Each row below holds a small network's activations on one input, seen along a few directions.
In each table, some parts of the input vary, and every possible input appears once, in random order.
A made-up example of a description, with smaller parts first: one of 8 places around a ring, together with either a single point or (one of 2 separate values, together with one of 4 places along a line) or one of 9 places along a line.
Shared parts are said once, and a part with two or three values counts as separate values.
In the rows, 128 means zero.

A family of inputs:
r1: [151  49  84 125 125  88 128 146 149 106 127]
r2: [106 169 202 159  97 159  98 141 111 190 179]
r3: [109 142 105 117 184 116 197 151  92 116 162]
r4: [ 52 147 172 107  73 140  61 143  79 167 166]
r5: [205 128  93 131 144 135 192 118 121 114  70]
r6: [106 125 106 110 200 102 191 159 108 112 169]
r7: [ 85 217 189 130 137 150  72  72 150 132 117]
r8: [152  58  90 135  79 115 137 152  95 120  98]
r9: [177 117  78 123 147 109 156 121 188  87 112]
r10: [188  65  98 135 106 132 160 134 103 114  75]
r11: [105 173 206 143 133 172 119  86 140 189 142]
r12: [ 51 186 152 121 117 147  34 118 122 133 138]
r13: [176  87  89 128 121  98 117 124 206  86 110]
Q: What is each input in this table made of?
A: either one of 2 separate values or one of 5 places around a ring or one of 6 places around a ring
Q: Start at r4 and move only the place on the ring of 5, one step at a time. The first step leads to r2. Which rows follow, in order?
A: r11, r7, r12

A family of inputs:
r14: [209 116  76 109 147 125 183  96 156  66  53]
r15: [197  71  74 163 136 116 141 135 168 103 114]
r16: [ 85 211 147 114 160 138  67  90 171 107 130]
r17: [173  27  75 126 115  93 161 147  96  98  90]
r18: [204  76  92 146 119 103 145 140 184 100 127]
r19: [204  98  90 125 169 129 196  85 156  79  57]
r20: [108 108 176 150  53 160  48 121 110 174 113]
r21: [161  28  28 127 168  89 212 175 100  95 123]
r22: [ 25 204 207 108 149 156 139 142  62 192 222]
r23: [ 79 225 206 125 162 152 128 101 131 178 173]
r24: [ 78 193 161 110 166 127  87  83 189 124 154]
r25: [210  76  59 149 189  99 237 150 143  82 104]
r26: [168  33  46 109 151  77 217 181 117  91 136]
r27: [165  46  14 112 145  86 200 186 100  80 119]
r28: [ 36 129 177 128 102 142  58 146  76 172 165]
r29: [104 175 192 134  79 148  59  76 174 154 116]
r30: [209  81  54 131 175  92 236 155 165 101 118]
r31: [212 102  94 115 149 121 196  94 177  96  73]
r32: [ 76 225 208 140 179 165 123  94 110 172 157]
r33: [ 83 243 193 125 159 160 110 106 113 157 152]
r34: [116 108 174 139  35 152  51 130 132 186 126]
r35: [214  96  50 130 169  98 223 160 143  66  96]
r36: [ 22 202 202 133 162 164 134 140  46 191 216]
r37: [182  47  61 115  90  93 145 161  97  90  84]
r38: [112 192 176 142  71 157  41  85 159 138  96]
r39: [115 125 158 140  30 154  36 134 115 162 111]
r40: [ 75 192 159 130 180 138  82  77 171 120 142]
r41: [ 35 130 179 104  90 129  65 148  95 171 179]
r42: [105 175 191 157  91 162  53  74 157 154 102]
r43: [ 33 220 186 122 140 163 118 154  50 181 208]
r44: [181  33  82 113  97  88 159 155 117 112 102]
r45: [ 43 146 161 113  82 137  45 157  78 156 160]
r46: [205  91  76 143 114 112 129 144 165  75 106]
Q: What is each input in this table made of?
A: one of 3 separate values, together with either one of 5 places around a ring or one of 6 places around a ring
Q: Changing only the choice among 3 separate values turns r43 into r36. The same change can be made to r45. Which row results?
A: r28

A family of inputs:
r47: [225  76  84 131 126 116 205 120 157 106  71]
r48: [ 98 190 171 133 160 155 143  97 111 143 147]
r49: [114 107  99 123 135 112 165 172  72 122 147]
r50: [127 101 142 138  87 130  78 129 148 140 129]
r51: [ 96 147 126 112 179 106 163 126 130 126 165]
r52: [ 90 172 144 112 183 140 157 126 113 140 143]
r53: [122  83 119 128 105 130 127 156  87 141 139]
r54: [115 175 175 133  92 147  61  97 140 143 104]
r55: [197  79  56 128 159  94 155 110 180  60  73]
r56: [124 124 116 113 162 108 166 166 119 118 173]
r57: [129  89 122 133  63 135  87 147  95 144 113]
r58: [128 181 176 156 122 165  99 111 143 166 139]
r59: [101 141 135 124  90 128  58 106 169 115 121]
Q: What is each input in this table made of?
A: either one of 2 separate values or one of 11 places around a ring
Q: Which of the alternatives is r55?
A: one of 2 separate values
